These are the activations of a small neural network, seen along a few directions. Each row is one input.
In each table, some parts of the input vary, and every possible input appears once, in random order.
Descriptions start from the smaller parts, as in this example, which fits no table here: line(4) and (point or ring(11) or (values(3) and ring(5))).
Shared parts are said once, and a part with two or three values counts as separate values.

Other details of the inputs vary at random and push rows far along three fixed directions, the same in every table; ignore that.

Table:
r1: [ 17 -13   4  -6  10 -13  -3   6  10  16   8   2]
r2: [-22 -12 -15 -14 -22   8  23 -28 -17 -16 -21   5]
r3: [-22 -11 -17 -16 -22   7  23 -30 -17 -16 -20   6]
r4: [  9  -9   8 -14  14  -9  -4   8  10  14  13   1]
r5: [  7  23 -11  40  23  36 -11  -2  17   0   7 -28]
r6: [  8 -14  12 -10  14  -5  -2  15   7  13   9   0]
r7: [  1  -3   8 -11 -18  -9 -18  22 -19 -11 -17   7]
r8: [ 13  -4   8 -16  15 -11  -5   3  11  13  13   5]
r9: [-14 -20  -3  -4  13  17  48 -23   3   7  -3 -11]
r10: [-19 -18  -3   3  12  15  43 -27   3  11   1  -3]
r11: [  4  28 -14  42  15  31  -8  -4  26   4  12 -21]
r12: [ 19  23 -24  37  17  31 -18 -17  22   2   9 -16]
r13: [-23  -9 -15 -18 -21  10  25 -30 -19 -19 -10  10]
r14: [  4  16  -6  13  11  10  -9  -4   8  -3   6 -14]
r15: [ -2  -1   8 -13 -18  -9 -20  18 -18 -14  -5  11]
r16: [  7  -9  16  -7  16 -11   2  15   7  11   6  -6]
r17: [ -6   4  13  -1 -16 -14 -14  21 -22 -10  -7  13]
r18: [ -6  41 -19  37 -17  25 -26   0  -1 -25  -4  -8]
r19: [ 18  22 -24  38  16  31 -18 -16  22   3   9 -18]
r20: [ -5   6  11  -2 -22 -15  -9  26 -14 -12  -7  11]
r21: [  5  19  -7  12  11   8  -9  -7   9  -3   6 -12]
r22: [ 10 -14  11 -10  13  -9  -4  10  11  16   1  -4]
r23: [ 12   1  11 -13  17 -17   0   4  11  11  10  -1]
r24: [  9 -14  13  -9  14  -4  -1  16   6  14   9   0]
r25: [ 4 -9 18  1 15 -9  4 17  3 18  7  2]
r26: [-23 -13 -13 -13 -23  10  23 -26 -18 -16 -21   4]
r27: [ -3   4  12 -10 -16 -16 -15  18 -19 -16  -8   5]
r28: [  5  -3  12  -4  15 -16  -1   7   8  17  12   3]
r29: [ 16 -16   7  -4   9 -11  -2   9   9  16   7   1]
r30: [-25   2 -14 -10 -25   2  34 -29 -12 -18 -11  13]
r31: [  1  13 -12  20 -26  14 -26   9 -21 -26 -15   3]
r32: [  7   3   8  -6   9 -19   4   8  17  15  12   3]
r33: [  4  -6  14  -1  10 -12   7  18  13  15   8   0]
r34: [  5  -6   4  -4 -21 -12 -18  19 -19 -13 -11  12]
r35: [-28  -4  -9  -3 -20   6  26 -27 -21 -15 -12   9]
r36: [-14 -23 -10 -12  11  17  42 -33   8   9   4  -4]
r37: [-16 -13 -10  -5   6   7  51 -33  14  11   4  -2]
r38: [-25  -6  -9  -9 -20   8  28 -24 -21 -21 -14   1]
r39: [  3  -8  17   0  15 -13   1  11   6  17  10   2]
r40: [ 16 -18   8  -3  10 -10  -2  11   8  15   5   0]
r41: [  2  13 -12  20 -26  16 -25  10 -22 -25 -16   2]
r42: [  4  31 -15  41  21  30 -15 -14  19   4  13 -18]
r43: [-12  26  -5  20 -23   8 -25   4 -21 -24  -8   4]
r44: [  1  36 -24  28 -13  27 -37  -9  -3 -24 -11 -11]
r45: [ 11 -15  11  -9  13  -7  -3  14   9  16  -1  -4]
r46: [  7  26 -14  35  21  31 -13 -10  20  -1  10 -27]
r47: [ -6   7  10  -4 -22 -17 -11  22 -13 -13  -6  11]
r48: [ 11  -6   7 -16  14 -11  -4   4  11  14  14   3]
r49: [  5   7   2 -18 -17 -19 -23   7 -12 -12 -12  13]
r50: [  9 -15  13  -9  14  -2   0  18   5  14   8   0]
r51: [ 17 -15   6  -5  10 -12  -3   7  10  16   7   1]
r52: [-18 -19  -4   1   6  15  54 -20   9  11  -1  -5]
r53: [  8 -12  11 -12  13  -7  -3  11   9  14  12   0]
r54: [ -2  14   8  -8 -15 -22 -18   8 -17 -12  -3  18]
r55: [ -5 -24 -16  -6   7  11  42 -38   8  11   0  -2]
r56: [  3   6   1 -17 -18 -19 -23   9 -13 -11 -11  11]
r57: [ 10 -15  11 -10  14  -8  -3  13  10  16  -1  -3]
r58: [ 10  -2  11 -11  16 -17   0   6  10  12  10  -4]
r59: [ -4  12   5  -7 -22 -21 -13  17 -11 -12  -4  13]
r60: [ -4  13   7  -8 -16 -22 -18  10 -18 -10  -3  16]
Each input here is: line(6) and line(10).
Changing only the line(6) part turns r60 into r19. The same change can be made to r28. Which row results?
> r1
Changing only the line(6) part turns r16 into r33. The same change can be made to r23. Which row results?
> r30
Change only the line(10) part in r50. List by row number the other rows that result.
> r4, r6, r8, r13, r15, r24, r36, r48, r53
Change only the line(6) part in r22. List by row number the other rows that result.
> r15, r27, r39, r40, r47

Table:
r61: [ -8   6 -11  18 -16  17 -12  -1 -17 -18 -14   1]
r62: [ -7  11 -14  -6 -22  -2  -4 -14 -21 -21  -6  15]
r63: [ 21 -11  24   4  36 -16  -3  28  25  37  25  -5]
r64: [-10  -1  -8  -5 -25   9  -1   1 -24 -24 -16   5]
r65: [-10 -17   4 -11  13   8  34 -13   6   7   5  -9]
r66: [-14  -2  -9 -20 -32 -13   4 -13 -21 -23 -14  23]
r67: [ 12   8  26  -3   1 -25 -38  40  -9  -1   8   4]
r68: [ -7 -30   3 -18   4   3  41 -13   3   8   5   1]
r69: [-13 -30   6 -13   7  -1  37 -17  -1  17  -7   0]
r70: [ 18   8  22   4   7 -19 -44  41  -5   4   4   1]
r71: [ 25  -3  21 -16  41 -30  -9  15  25  36  26  -1]
r72: [ -9  22 -11  21 -18  20  -6   2  -6 -17 -10  -3]
r73: [ 16 -31  34 -20  30 -33   1  29  14  37  11   3]
r74: [  0  20 -21  12 -12  16 -21 -15  -3 -19  -8   1]
r75: [ 13  10 -25  33  34  38  -1 -24  40  22  17 -31]
r76: [  3 -12 -10  13  22  26  20 -12  20  15   3 -15]
r77: [ 25  -5  24   0  44 -10  -9  31  32  35  23 -15]
r78: [ 22  21  17  12   6  -9 -43  44   8   0  17  -5]
r79: [ -9  -4  -6 -11 -35 -17  11  -8 -26 -24 -19  15]
r80: [  3  38 -19  37  -4  20 -20 -10   1 -21  -7 -18]
r81: [-14 -40   7 -22   0 -10  47 -13  -8  13  -2  12]
r82: [ -4 -21  -1   4  12  12  29 -16   7  12   9  -4]
r83: [ -6 -31  -2 -36   4 -16  41 -28  -6  12   1  14]
r84: [-11 -17  -3 -20   6  -9  37 -26  11  11   5   9]
r85: [ -8  27 -11  25 -10  25 -13   1  -4 -17 -11 -11]
r86: [ -5  23 -13   4 -13  11 -17 -18 -11 -19  -8   2]
r87: [ 35  23   6  18   6 -16 -52  32   9   1   5  -7]
r88: [  4  -3 -10   1  16  12  20 -29  20  15  12  -2]
r89: [-12  -9  -4 -16 -29   2   5  -1 -28 -26 -14   8]
r90: [ 10   3 -12  21  27  16  16 -25  25  13   4 -24]
r91: [ -7 -24   0   1   7   6  33 -14   6  18  -1   1]
r92: [-16  -7  -4  -9 -31   0   9   4 -25 -23 -19  15]
r93: [ -4  13 -14  -4 -21   5 -12 -17 -16 -19  -9  10]
r94: [  1  -8  -9  28  25  27  18 -13  21  19   8 -14]
r95: [ 35   1  11   7  42  -9 -21  18  48  38  30 -12]
r96: [ -3  22 -13  19 -19   3  -4  -8  -9 -22  -9  -2]
r97: [ 10   4  24 -31  -7 -48 -32  31  -7   0   1  20]
r98: [  5  27 -21  47   3  42 -28  -4   1 -13  -1 -18]
r99: [ 14   7 -17  38  34  45   6 -14  37  22   9 -30]
r100: [ -9 -23   3 -14   8   4  37 -14   5  14  -8  -3]
r101: [ -4 -21  -2  -5   6   8  36 -11  10  15  -2  -1]
r102: [-15  -6  -4 -11 -30   1   9   3 -27 -24 -15  13]
r103: [  1  40 -20  28  -7  24 -24 -15   4 -16   5  -4]
r104: [ 27  27   9   9  11 -12 -60  31  17   3  10  -7]
r105: [ -3 -15 -11  -4   8   5  26 -21  16  15   7  -5]
r106: [-14  15 -13   2 -27   1  -5  -6 -12 -19  -6   4]
r107: [-17  -3   0  -6 -23   1   0  -5 -30 -24 -13   6]
r108: [  3 -10  28 -46 -20 -59 -21  37 -18   1  -3  22]
r109: [ -3  16 -15  30 -12  26 -19  -4  -8 -13 -11  -7]
r110: [-18   8  -6 -15 -26  -7   0 -11 -16 -23 -13   9]
r111: [-24  -9   3 -20 -37 -12  18   6 -31 -24 -19  21]
r112: [-12 -30   2 -38   4 -17  39 -28   1  10  -5  11]
r113: [ -6 -18  -2  -3  17  14  29 -12  11  11  -3  -9]
r114: [ 13 -17  29 -27 -13 -40 -26  39 -21   0   1  19]
r115: [  0  38 -20  45   0  41 -21   2   7 -17   4 -19]
r116: [ 11 -31  39 -29  22 -43  11  29  11  40   9   8]
r117: [-11  20  -8  -4 -19   1  -8 -16 -16 -20  -8   8]
r118: [  4  10 -15  15  28  17  17 -27  24  16  19 -10]
r119: [-10  26 -11  36  -3  28 -19   0  -5 -16  -7 -11]
r120: [  3  10 -14  21  25  24  12 -23  37  16  18 -18]
r121: [-13  19  -8  23  -9  19 -12  -2 -15 -19  -8  -6]
r122: [ 13  10  23  -5   1 -23 -35  47  -3   0   0   4]
r123: [  3 -13  33 -27 -17 -45 -16  40 -23  -3   4  23]
r124: [ 15  15  18  17   3 -15 -40  43   2   4   8   4]
r125: [-13   5  -8 -20 -22 -10   0 -16 -29 -22 -13  15]
r126: [ -2 -20  -8 -15   8   3  25 -25  14  11   3  -1]
r127: [-18   6  -3   7 -29   2   3   0 -23 -17 -14  11]
r128: [-14 -37  10 -35   3  -7  45 -14  -7   6  -3   3]
r129: [ -7 -21   1 -11  14  10  33 -13   5  10  -1  -8]
r130: [ 22  20  10   2   5 -19 -53  34   8   5   8  -5]
Changing only one part turns r87 into r90. The same change can be made to r89. Which row results?
> r128
What do these inputs look like to the network?
> ring(5) and (point or line(5) or (values(2) and line(4)))
Change only the line(5) part in r108. List by row number the other rows that result.
> r71, r97, r110, r117
Change only the line(4) part in r127. List by row number the other rows that result.
> r63, r123, r124
Change only the values(2) part in r107. List by row number the other rows that result.
> r128

Table:
r131: [ -7   9  -3 -13  -1  -3  19 -18  -1  -9   1  -6]
r132: [-11 -12  -4 -13   0   9  10 -11   4  -6 -10 -10]
r133: [-10  27   2  15 -35  11 -39  39 -32 -32 -16   7]
r134: [ -2  -4 -12 -18   0   3   4 -29  -5  -3   8   4]
r135: [ -2  15 -22  33  -5  40 -19   0   5 -13 -11 -26]
r136: [ -4   2  -7 -16   3   0   8 -28  -3   2  -7   0]
r137: [ 23 -26  19 -16   5 -31  -3  17   5  25  -3  15]
r138: [ -2 -20  -6  -2   1  14  12  -8 -11   4 -18  -4]
r139: [ -3   4 -10  -1  -6  -8  25 -13   3  -5  -1   3]
r140: [  9  13   3  24  46  34  -2   5  38  21  21 -24]
r141: [ 15  25   9  11   8 -15 -27  30  17  11  15   8]
r142: [-15  -7   4  16  -8  -1  22  -8  -7   2   1   7]
r143: [ -7  -5   1  -9   4   7  20  -8  -3 -12  -5  -9]
r144: [ -6  -6  11 -17 -33 -18  -5  30 -37 -26 -20   9]
r145: [  7   9 -26  33  -1  45 -25  -7  -6 -14  -1 -15]
r146: [  8  -9  18 -38   7 -36  -8  12  13  16   8   1]
r147: [  2  -9 -18  -7  -5  -2  10 -23  -1   0   5  13]
r148: [  0  -4 -14  -4  -2  -5  13 -23   1   5  -9   9]
r149: [  6  14  24  13  21  -9 -31  30   3   5  14  -7]
r150: [ -2 -18  -7 -14   4  14   5 -18  -8  -7   1   1]
r151: [-21   9   5  -3   2  -4  16 -20  -8  -3   7   0]
r152: [  9 -16  26 -14   1 -27   8  30   9  22   9  18]
r153: [-11  42  -1  24 -35 -16 -40  19 -29 -32  -6  17]
r154: [ -1  -7  -3   6 -11   1  26  -6   0  -4  -5   1]
r155: [  6   4   6  44  42  27   1   9  25  28  21 -29]
r156: [ -4 -15  -8   1 -15   3  15 -10   7   0  -9   0]
r157: [  2   0  26 -33  11 -31   0  18   7  17  15  12]
r158: [ 24   7  13   1  22  -4 -41  22   8   9  -1  -7]
r159: [  5 -20 -12   0 -11   8  10 -17  -5   0   1  11]
r160: [ -7  -4 -14  -6 -10  -6  15 -17  10   0  -6   2]
What do these inputs look like to the network?
> ring(5) and line(6)
Changing only the line(6) part turns r138 into r133. The same change can be made to r136. Which row results?
> r157
Start at r147 and move only the line(6) part, one step at a time. The first step leads to r148. Which rows follow, in order?
> r160, r139, r141, r153
Change only the line(6) part in r156. List by row number the other rows that result.
> r137, r142, r152, r154, r159
